These are the activations of a small network on made-up records, seen along a few directions, one row for each record.
After each row come some of the record's fields: KAT, RUSEM, POR, RAN, RERE, GEVE, KOB.
A field that a record lacks is written absent.
The largest differences between rows may come from other fields.
Random noise pushes rows far along 3 fixed directions. That doesn't count. These rows show it; they differ only by the noise:
[ 324  -54   34  -53 -245  193   55  138  -95 -243  207  -34 -175 -295
  357  -16  121  -64  483  162  262]
[ 251  -16   41 -168 -184  145   52  118 -191 -157  100   36 -213 -147
  404  -21 -165   76  222  -89  175]
[ 393   52   48 -182 -253  319  200  -11    6 -182  146   25 -385 -105
  393  -36 -147   63  279   67  534]
[ 260 -193 -319  144 -216 -122 -129  398 -163 -192  136   21 -108 -178
  274  180 -463 -198   41   74 -257]
[ 150  -94  102 -107 -154   42  -81  230 -338 -202  140  -15    2 -329
  399  -39  144   17  437  -71  -74]

[-126 -143 -234  320   -6 -377 -325  257 -286 -172  215  -20  104 -285
  137  102  115 -128  235  204 -453]  <KAT:zoz RUSEM:rosup POR:fuva RAN:fubod RERE:mub GEVE:absent KOB:mivi>
[-219  -40 -137  252   48 -290 -149  -28 -177  -78   90   10   96  -43
 -144  -18  294  -30  102   14 -138]  <KAT:zoz RUSEM:rosup POR:modo RAN:pedig RERE:mub GEVE:absent KOB:mivi>
[ 139  -38    9   39   12  174   95    0  267  -22   62  -26  -56 -106
  -51  -36   67  -78   95  272  163]  <KAT:risi RUSEM:absent POR:votu RAN:fubod RERE:mub GEVE:sur KOB:rem>
[-127 -123  -48  -26    7  -87  -38  137   42   97 -109   22  128  -10
  -94   73 -100  -69 -108  -66 -364]  <KAT:zoz RUSEM:absent POR:fuva RAN:pedig RERE:mub GEVE:absent KOB:rem>
[ -21 -274 -471  737  -89 -281 -203  188  227 -153  325 -187  196 -244
 -285  264  459 -624  308  717  -86]  <KAT:zoz RUSEM:telez POR:gezi RAN:fubod RERE:mub GEVE:fid KOB:rem>
[ 155  -14   34 -175    9  300  408 -203   85   89  -42   19 -155  314
  -62  -96  -39  133  -91 -148  557]  <KAT:risi RUSEM:absent POR:gezi RAN:fubod RERE:kefu GEVE:absent KOB:rem>
[ -68  119   28  -52  100  107   53 -134    2   22  -26   13 -107  -26
   80  -70  143  178   39  -24  141]  <KAT:risi RUSEM:absent POR:nif RAN:fubod RERE:mub GEVE:absent KOB:rem>
[  89  -55 -368  504  -10 -294 -378  284  209 -135  132  -96  206 -230
 -263  227   82 -408   80  490 -468]  <KAT:risi RUSEM:telez POR:modo RAN:pedig RERE:kefu GEVE:vula KOB:rem>
[ 264   99  130 -335  -75  280  305 -125   49  116  -83    9 -200   79
  238 -115 -326  214 -114 -195  373]  <KAT:risi RUSEM:telez POR:votu RAN:fubod RERE:kefu GEVE:absent KOB:mivi>
[ -31   88  338 -109   32  184    5   -4  -69  -84   67   -6   25 -123
  139  -94  345  144  247 -116   71]  <KAT:zoz RUSEM:absent POR:nif RAN:fubod RERE:kefu GEVE:fid KOB:rem>
[  39  -59  -70   97  -87   75   17   35  199  -66  113  -28   23 -148
 -152   38  286 -201  302  315   73]  <KAT:zoz RUSEM:absent POR:modo RAN:pedig RERE:mub GEVE:absent KOB:rem>
[  16  302  344 -344   55  198   84 -214   97  132 -199   40  -25  121
   87 -144  -79  297 -190 -232   71]  <KAT:risi RUSEM:telez POR:votu RAN:pedig RERE:kefu GEVE:vula KOB:mivi>
[-133 -214 -171  137   43  -82   51 -135 -134  -24   52  -23   90   57
 -108   10  387  -75  134  -34  144]  <KAT:zoz RUSEM:absent POR:gezi RAN:fubod RERE:mub GEVE:absent KOB:rem>
[ 152  -33 -211   68  -37  142  272  -94  423   41  -44  -70  -31  182
 -173   70 -161 -165 -164  197  273]  <KAT:risi RUSEM:telez POR:gezi RAN:fubod RERE:kefu GEVE:vula KOB:rem>
[ 119   63 -207   60 -126  -20 -120  132   73  -74   72  103 -278  -25
  158   83 -450  -25  -92  167  -74]  <KAT:zoz RUSEM:absent POR:fuva RAN:pedig RERE:mub GEVE:absent KOB:mivi>
[-196  319  338 -311  204  140   67 -496  -76   48  -45   57 -146  163
  103 -216  409  390   48 -316  514]  <KAT:zoz RUSEM:telez POR:modo RAN:fubod RERE:mub GEVE:vula KOB:rem>
[   8  -86  -50   76   12  -56   10   73  -94  -24   53 -110   72  -85
   21   -3   62  -60  194   84  -89]  <KAT:risi RUSEM:rosup POR:fuva RAN:fubod RERE:kefu GEVE:absent KOB:mivi>
[ 283   40 -262  219 -173  106  -24    2  342  -90   88   25 -303   25
 -118  113 -327 -102 -145  500  139]  <KAT:risi RUSEM:absent POR:fuva RAN:pedig RERE:mub GEVE:absent KOB:mivi>
[  91  233  332 -262  -78  336  192 -317  201  -72  117   22 -147  -86
   39 -199  380  125  358  165  624]  <KAT:zoz RUSEM:bizoz POR:modo RAN:pedig RERE:mub GEVE:sur KOB:mivi>
[ -37 -104 -602  484  -25 -324 -260  194  223    8   47   55  -91  172
 -216  298 -610 -326 -440  285 -253]  <KAT:zoz RUSEM:absent POR:modo RAN:pedig RERE:mub GEVE:sur KOB:rem>
[ 255  -75 -228   87  -56  181  309 -158  426   27  109   60 -295  225
 -110   64 -340 -138 -218  199  508]  <KAT:zoz RUSEM:bizoz POR:votu RAN:fubod RERE:mub GEVE:sur KOB:rem>
[-181  190    5   91   82   70   93 -359   51  -14   83  -79 -191  134
 -145  -77  367  171   13   56  527]  <KAT:risi RUSEM:bizoz POR:modo RAN:fubod RERE:mub GEVE:absent KOB:rem>
[ 210  -11  306 -165 -171  245  230    5  114  -45   70  -86   23 -193
   39 -104  397 -112  518  194  259]  <KAT:zoz RUSEM:rosup POR:nif RAN:pedig RERE:kefu GEVE:absent KOB:mivi>
[  59 -255  -82 -126  -72   38  201   18 -155   10  -41  -25   18  154
   48  -17 -116  -82  -13 -278  125]  <KAT:zoz RUSEM:absent POR:gezi RAN:fubod RERE:kefu GEVE:absent KOB:mivi>
[ 186  -64 -141  -30  -15  116  237 -138  176   34  -36  -13 -193  247
 -112   90 -338   66 -212   36  268]  <KAT:risi RUSEM:bizoz POR:fuva RAN:fubod RERE:kefu GEVE:absent KOB:rem>
[-374 -228  -53  114  200 -444 -351  298 -515   28  -87  -64  499 -173
  -88   -1  310 -150   53 -168 -816]  <KAT:risi RUSEM:absent POR:gezi RAN:fubod RERE:mub GEVE:absent KOB:mivi>
[-137 -222 -134   75  -19 -307 -354  368 -426 -164  158   -5  303 -331
  167   -5  246 -133  285   12 -583]  <KAT:zoz RUSEM:absent POR:modo RAN:fubod RERE:mub GEVE:absent KOB:mivi>
[ 378 -216 -254  371 -168  194  227   74  548 -107  212 -198   68 -247
 -212   84  325 -496  394  674  318]  <KAT:risi RUSEM:telez POR:votu RAN:fubod RERE:kefu GEVE:vula KOB:rem>
[  73   -9   84  -50  -92  123   73 -127    5  -25   31   33  -88   -3
  -18  -74  208   21   89   11  198]  <KAT:zoz RUSEM:absent POR:votu RAN:pedig RERE:mub GEVE:absent KOB:mivi>
[-672  270  726 -546  306 -136 -248 -204 -802  122 -195   25  377 -147
  203 -404  695  727  171 -822 -334]  <KAT:risi RUSEM:bizoz POR:modo RAN:pedig RERE:mub GEVE:absent KOB:mivi>
[-135   -9  165 -211  193  -25   55  -97 -103  120 -171  -25  179  129
  -28 -100   84  144 -116 -346  -52]  <KAT:risi RUSEM:telez POR:gezi RAN:fubod RERE:kefu GEVE:sur KOB:rem>
[ 137   20 -212  182  -85  -54 -136  133  147  -47   19   86 -116   69
   10  169 -511 -179 -146  190 -150]  <KAT:zoz RUSEM:absent POR:fuva RAN:pedig RERE:kefu GEVE:sur KOB:mivi>
[  96 -131 -558  360  -47 -123   35   88  192  -36   53    4 -108  115
 -184  135 -359 -282 -268  290  -43]  <KAT:risi RUSEM:absent POR:gezi RAN:fubod RERE:mub GEVE:absent KOB:mivi>
[-155  -75   80  -65   31 -153  -81  -67 -235   77  -42  -50  173   78
   22  -49  214   57   84 -274 -138]  <KAT:zoz RUSEM:telez POR:gezi RAN:pedig RERE:kefu GEVE:absent KOB:mivi>
[-102  -86   13  107  -10  -66 -115   80  168  -31   33  -47  235 -185
 -140   69  293 -149  177  239 -267]  <KAT:zoz RUSEM:telez POR:fuva RAN:pedig RERE:mub GEVE:sur KOB:rem>

Which values does each new row have?
[-131  123  165 -265  163  131  157 -299 -173  188 -124   62 -143  252
   28 -144   15  289 -176 -345  380]  <KAT:risi RUSEM:absent POR:gezi RAN:fubod RERE:mub GEVE:absent KOB:rem>
[  95 -241 -121   22  -62  110  254  -15 -126  -13  113   26   48  151
    6  -12  203  -62  161 -148  316]  <KAT:zoz RUSEM:absent POR:gezi RAN:fubod RERE:kefu GEVE:absent KOB:rem>
[ 263 -189  -34  -86 -204   -7  169  303  160   35  -34  -29   31   -8
   12   23 -342 -188  -65   81 -125]  <KAT:zoz RUSEM:rosup POR:votu RAN:pedig RERE:kefu GEVE:absent KOB:mivi>
[ -79  -24  410 -225   70  130  126   40   76  113 -138  -75  289 -113
  -94 -125  319   51  173  -72 -153]  <KAT:risi RUSEM:rosup POR:votu RAN:pedig RERE:kefu GEVE:sur KOB:rem>
[ -37 -131 -132  148   41  -82  -26  111 -127  -32  -28  -10  238  -28
  -23  -13   20  -93  -38  -64 -222]  <KAT:risi RUSEM:absent POR:gezi RAN:fubod RERE:kefu GEVE:vula KOB:mivi>
[ 134 -217  -14   45   -3   25    4  242  154  -41   -7 -115  263 -111
 -138   46  139 -266  135  240 -158]  <KAT:risi RUSEM:absent POR:gezi RAN:fubod RERE:kefu GEVE:sur KOB:rem>
[  53 -163 -124   34  -98 -102  -14  271  -26   41  -48    9   35   23
    5   40 -332 -162 -141 -138 -362]  <KAT:zoz RUSEM:absent POR:votu RAN:pedig RERE:kefu GEVE:absent KOB:mivi>
[ 593 -104 -457  276 -389  157  156  223  315 -293  275  -15 -461 -105
  173  228 -476 -381  153  556  407]  <KAT:zoz RUSEM:absent POR:nif RAN:fubod RERE:kefu GEVE:absent KOB:mivi>
[ -56  128 -283  436   33 -207 -313   73  198 -102  141  -55   61 -167
 -197  119  202 -232   61  451 -164]  <KAT:risi RUSEM:telez POR:modo RAN:pedig RERE:mub GEVE:vula KOB:rem>
[-67  10 136 -22  20  85 -29 -46 -23  46 -17 -78  64 -85   4 -51 241 107
 243  40  35]  <KAT:risi RUSEM:absent POR:fuva RAN:pedig RERE:kefu GEVE:absent KOB:rem>
[  99 -221 -364   70 -112 -180   -6  153   22   19 -113   67  -56  330
  -78  165 -634 -131 -429 -122 -258]  <KAT:zoz RUSEM:absent POR:gezi RAN:pedig RERE:kefu GEVE:absent KOB:mivi>
[-179 -101   22  -18   35 -215 -298  319 -348  -56   63 -110  380 -211
   55   -4   72   56   68 -143 -665]  <KAT:risi RUSEM:bizoz POR:modo RAN:fubod RERE:kefu GEVE:absent KOB:mivi>
[ -34  -26 -239  141   22 -286 -379  378  -15  -13  -84   51  186  -14
  -80  157 -655  -74 -431  -24 -791]  <KAT:risi RUSEM:absent POR:modo RAN:pedig RERE:kefu GEVE:sur KOB:mivi>
[ 109  -46  144 -122  -96   97    7  229  172   73 -103  -30   77 -148
  -77  -27 -138  -88 -107  144 -325]  <KAT:risi RUSEM:absent POR:votu RAN:pedig RERE:mub GEVE:absent KOB:mivi>
[ -13  -11 -291   29   57 -144   58  -47  -82  109 -116   -6    5  308
  -44   68 -349  -36 -355 -172  -34]  <KAT:risi RUSEM:telez POR:gezi RAN:fubod RERE:kefu GEVE:absent KOB:mivi>
[-338  -20  -62  -97  218 -331 -203   46 -254  168 -226  167  105  208
   -1    9 -457  225 -499 -528 -452]  <KAT:zoz RUSEM:absent POR:modo RAN:pedig RERE:mub GEVE:sur KOB:rem>
[ 386  141  -27 -214 -122  442  462 -186  753  199 -199   95 -502  409
 -149   38 -846   30 -633  192  576]  <KAT:risi RUSEM:absent POR:votu RAN:pedig RERE:mub GEVE:sur KOB:rem>
